These are the activations of a small neural network, seen along a few directions. Each row is one input.
In each table, some parts of the input vary, and every possible input appears once, in random order.
Descriptions start from the smaller parts, as in this example, which fits no table here: ring(5) and (point or (values(2) and line(4)) or line(9)).
Shared parts are said once, and a part with two or three values counts as separate values.

Other details of the inputs shift rows strongly along two fixed directions, in all tables alike. That doesn't count.

A family of inputs:
r1: [-13  38   6  15 -22   9  39  39 -13  10  15  15]
r2: [-46  55   1   9 -17  21  73  53 -10  31  24  17]
r3: [-48  48 -11   5  27   1  80  32  23  27  52  43]
r4: [-20 -16 -10 -70  54  -4 -16 -16   1  41 -42 -71]
r5: [ 55 -10   9  33 -41 -13 -44  15  -7 -27  -8   0]
r6: [  7  12   8  26 -13 -17  21  30   3 -16 -14  14]
r7: [ 15  -4  -1  22 -25   4  -7 -12   7 -22  26  19]
r8: [ 56 -29   6  34 -29 -14 -51 -19   4 -41  18  21]
r9: [ 62 -33  12  33 -31 -12 -43 -23   1 -41  18  21]
r10: [ 13 -51  -2 -45  14   9 -60 -63  -3   2 -23 -46]
r11: [-7  9 -3 15 -6  3 20  9 -4  0 42 33]
r12: [-9 24  1 27  4 -4 35 31  5 -1 -7 10]
r13: [-31 -35  -9 -62  58  -1 -32 -56   5  27 -36 -39]
r14: [-45  56  -4  10 -21  21  59  47  -6  24  22  11]
r15: [ -6  33  -3  22 -28   7  18  35  -5   2  12   6]
r16: [ 18  15  -3  22 -28  -2  -8  24  -8  -8   3   1]
r17: [ 48 -21  11  28 -29  -8 -31 -22   0 -38  17  20]
r18: [-58  45 -14   9   2  19  61  25   4  19  55  37]
r19: [ 59 -19  15  36 -27 -25 -26   9   6 -48 -31   5]
r20: [ 48 -23   4  40  -5 -17 -25 -24  20 -40  -1  29]
r21: [ 19   7   7  30  -4 -10  15  24   7 -22 -17   9]
r22: [ 50 -28  10  33 -17 -27 -27 -22  17 -46  -5  32]
r23: [  0 -47  -1 -58  42 -10 -62 -42  -6  17 -76 -78]
r24: [-63 -21 -10 -85  74  10   0 -43   1  42 -32 -36]
r25: [ 16  -4  -8  22 -15  -3 -13  -7   3 -20  30  23]
r26: [-58  43  -5  11  31  10  82  24  16  17  33  51]
r27: [ 17 -38   2 -50   1  10 -62 -37 -15  15 -55 -73]
r28: [-44  -4 -11 -69  38  17  -7  -4 -27  57 -27 -55]
r29: [ 58 -13  14  30 -41 -10 -32  11 -11 -25  -7   1]
r30: [-93  13 -11 -72  53  35  43 -17 -10  64  14 -24]
Each input here is: values(2) and (point or ring(5) or ring(9)).
Q: Changing only the values(2) part turns r19 into r24. The same change can be made to r15. Which row results?
A: r18
Q: Change only the ring(5) part in r12. List by row number the other rows that result.
A: r6, r19, r21, r23

A family of inputs:
r31: [ 23 -16  17  17 -17   0  -7   8 -20 -31 -14  13]
r32: [  7  15   3  10  -2 -28  10  31   3  -6  -8  17]
r33: [ 34  -8  12  20 -20  -1 -25  10 -23  -1   5  11]
r34: [-53 -20  -7 -51  54  14  13 -47  -1  26  27  17]
r35: [-50  11 -24 -33  27  16  12 -11  14  29 -23 -29]
r36: [ 34   2  -2  24 -16 -20  -6  29  12 -10  21   3]
r37: [ 46 -41  -6 -22 -12  -2 -75 -44 -16  -9 -12 -45]
r38: [  9  31 -18  30 -13  -9  17  25   9  -3  33  10]
r39: [ 32   6  11  26 -10 -12  21  10  18 -19 -12  13]
r40: [  0  34  -9  31 -15   6  16  18  23 -12  24  13]
r41: [-27  21  -9 -16  36   4  17  25  -9  43  -1 -10]
r42: [ 31  -5   8  18 -35  -6 -10  20  -8 -10  29   9]
r43: [-11  18  -5  27 -39  17  20   9   4 -13  14  26]
r44: [-39   5   6 -49  17  -1   8   8 -24  33 -16 -10]
r45: [ 37 -37   1 -20 -16  13 -75 -51  -1 -18 -22 -42]
r46: [ 47 -48  20 -25  -6   1 -44 -44  -7 -13 -45 -32]
r47: [  3  15   5  33   1 -10  31  37   0 -22  -6  25]
r48: [-49 -13 -14 -42  72  -2  14 -41  20  25  19  12]
r49: [-61  10   6 -21   9  23  29  -9 -11  25 -11 -15]
r50: [-10  21   5  43 -14  -5  33  17  17 -15  -2  16]
Q: Changing only one part turns r48 into r34. The same change can be made to r39. Which row results?
A: r46
Q: What do these inputs look like to the network?
A: values(2) and (point or ring(9))
Q: Change only the ring(9) part in r40. List by row number the other rows that result.
A: r32, r35, r36, r38, r39, r41, r47, r50
